Each row below holds a small network's activations on one input, seen along a few directions.
In each table, some parts of the input vary, and every possible input appears once, in random order.
Descriptions start from the smaller parts, as in this example, which fits no table here: one of 5 places around a ring, together with either a single point or one of 11 places along a line or (one of 3 separate values, together with one of 4 places along a line).
Shared parts are said once, and a part with two or three values counts as separate values.

Other details of the inputs shift rows strongly along two fixed directions, in all tables alike. That doesn't count.
These rows show it; all are for the same input, with only those details redrawn:
  2 -15 -19  -7  29  11 -18   8  -4  -9 -14   9
-25   7  17   3 -10   2  37  -7  16  22   1  -6
 26 -19 -15  -7  11   3 -25  -6 -33   5   6  -1
-27   7  15   3  -7   3  36  -5  19  20  -1  -5
 22 -10   4  -2 -14  -4  -2 -19 -35  25  20 -12
  7  -9  -2  -3   2   2  -1  -7 -15  13   5  -4
-1 -6  0 -2  2  3  6 -6 -6 12  2 -3

Table:
row 1:  17 -16 -24   4   9   9 -34   5 -18 -27   0  -2
row 2: -17  23  13   1 -33 -10  27 -14  18  24  14 -16
row 3: -25   7  17   3 -10   2  37  -7  16  22   1  -6
row 4: -16  15   6  -2 -17  -4  23 -11  16  23   6 -10
row 5:  14 -10 -27 -16  34   5 -34   9  -6 -11 -15  13
row 6:  21  -3 -15  -7  24  -3 -37  18  -5 -30 -13  19
row 7:   6  13  32  10 -35 -16  24 -12  -9  17  22  -9
row 8:  14  17  23   6 -43 -20  12 -16 -12  16  27 -14
row 9: -1 -6  5 -1  9  3  7  2 -2  4 -4  5
row 10:  14  -9  -6   6   1   1 -20   6 -13 -21   2   1
row 11:  22  -1  16   7 -20 -11  -2  -8 -26   3  18  -4
row 12:  10  -5 -13 -11  28   2 -20  11   0  -9 -16  17
row 13:  0 -9  6  2  8  4  7  0 -7  5 -1  3
row 14:  -3  10  12   8 -18  -7   9  -1   7  -4   7  -4
row 15: -27   8  25   9   1   1  35  10  25  -1 -10   8
row 16:  19  -9 -27  -6   9   4 -35   0 -15 -11   0  -3
row 17:  5  1  8 -4  2 -4  5 -2 -5 11  1  4
row 18: -4  0 -5 -7 12  2  0  1  6  7 -7  4
row 19:  -6   3  12  11 -36  -2  24 -21  -9  23  24 -25
row 20: -39  -2  -6   0  30  18  19  16  39 -11 -28  12
row 21:  -5   1  -1   6   1   2  -5  10  10 -22  -6   4
row 22: -40   6 -13  -3  24  15  12  14  45 -12 -27   8
row 23:  27  -6  16   9 -23 -11  -4 -10 -35   5  23  -7
row 24: -13  11  -9  -8   3   0   2   0  20   7  -7   0
row 25:   7  -1  -9  -5  -4   0  -7 -10  -9  12   7  -8
row 26:  -6  18  27   1 -15 -14  26   0  12  14   4   4
row 27: -29   3   5  13   5   9  15  16  32 -26 -15   6
row 28: -14  10  20   4   2  -4  22   8  19   0  -8   9
row 29:  21   3 -16  -5  -6  -6 -30  -1 -12 -12   7  -3
row 30:  17   2  10  -3   0 -10  -5   2 -12   2   3   8
row 31:  23 -11  -6  -7  -1  -2 -15 -12 -30  15  11  -5
row 32:  28 -12  -5  -1 -20  -4 -12 -23 -41  23  26 -19
row 33:   4   3  10   7 -38  -6  16 -23 -17  25  27 -25
row 34:   2   2  -6  -2  21   0 -17  19  12 -29 -17  18
row 35: -21   2   7   6 -14   5  28 -11   9  19   7 -14
row 36:  28 -15   9   5  -2  -4 -10  -3 -36   1  13   1
row 37: -33   4   2  -2  29  11  17  20  40 -12 -30  19
row 38: -18  16  19  12 -37  -5  30 -12  13  11  15 -17
row 39:  27 -13   7   9  -8  -4 -13  -3 -34  -7  15  -2
row 40: -32   5 -16   0  17  14   3  14  37 -19 -22   4
row 41: -22  10  -2  -9  27   3   7  18  36  -8 -27  21
row 42:   3  -1 -27  -8  15   5 -27   7   6 -16 -10   3
row 43: -18   9  11  12 -25   0  22  -6  13   1   9 -14
row 44:  26  -4 -14  -2   5  -4 -35   7 -15 -23   0   6
row 45:  22  -7 -23 -17  23  -1 -34   3 -14  -2  -6   9
row 46:  23  -9   4  -1   7  -4 -15   3 -23  -5   3   8
row 47: -35  16 -10   1  12   8   6  19  50 -28 -25   9
row 48:  21  -7 -22  -2   4   1 -36   3 -15 -21   2  -1
What is each input in this table made of? -> one of 6 places along a line, together with one of 8 places around a ring
The inputs of row 31 and row 5 match in every part but the place on the line of 6. If row 11 is changed in the same way as row 31 into row 5, which row does it become? -> row 34
The inputs of row 36 and row 30 match in every part but the place on the line of 6. If row 19 is changed in the same way as row 36 into row 30, which row does it become? -> row 42
Which other rows does row 24 become when the place on the ring of 8 takes its other values? List them by row number. -> row 2, row 6, row 8, row 26, row 29, row 41, row 45
Which other rows does row 9 become when the place on the line of 6 takes its other values? List them by row number. -> row 12, row 13, row 17, row 37, row 41

Table:
row 49:  27 -24   9   6 -10   3   3 -16 -42  21  15  -6
row 50:  20 -12 -19  -1 -26   3 -19 -14 -30   1  16 -17
row 51:  24 -10   6  10 -14  -6 -23   7 -24 -36   9   3
row 52:   6  13  -2  12 -36  -5   5 -20  -6  22  26 -26
row 53:  42   5  15   1 -23 -23 -23  -1 -28 -15  16   6
row 54:   1  13  -7  -6 -23  -5   2  -9   8  13   2  -5
row 55: -17  -2  -2  11  37  16   9  13  28  -5 -22  12
row 56: -26  -6  -1  -5  17   8  12  16   8  -9 -15   9
row 57: -11  11  34   3 -17  -7  48 -13  14  40   1   2
row 58: -30  29  28  25 -12  -6  26  15  47 -27  -4   3
row 59: -22 -14 -14 -10  16  14   1   0  11  -6 -12  -2
row 60:  17 -10 -23 -23  39  -1 -37  19 -16 -13 -18  23
row 61: -36   5 -13  -3  31  13   7   7  41  -5 -17  -1
row 62:  15 -15 -32 -27  38   6 -41   4  -5 -10 -18  13
row 63: -10  15  22   7 -16 -10  28  -8  -5  29  21 -14
The inputs of row 49 and row 57 match in every part but one. If row 50 is changed in the same way as row 49 into row 57, which row does it become? -> row 54
What is each input in this table made of? -> one of 3 separate values, together with either a single point or one of 4 places along a line
List by row number the other rows that have the choice among 3 separate values in common with row 58. -> row 52, row 55, row 61, row 63
Which other rows does row 61 become when the choice among 3 separate values takes its other values? List them by row number. -> row 59, row 62
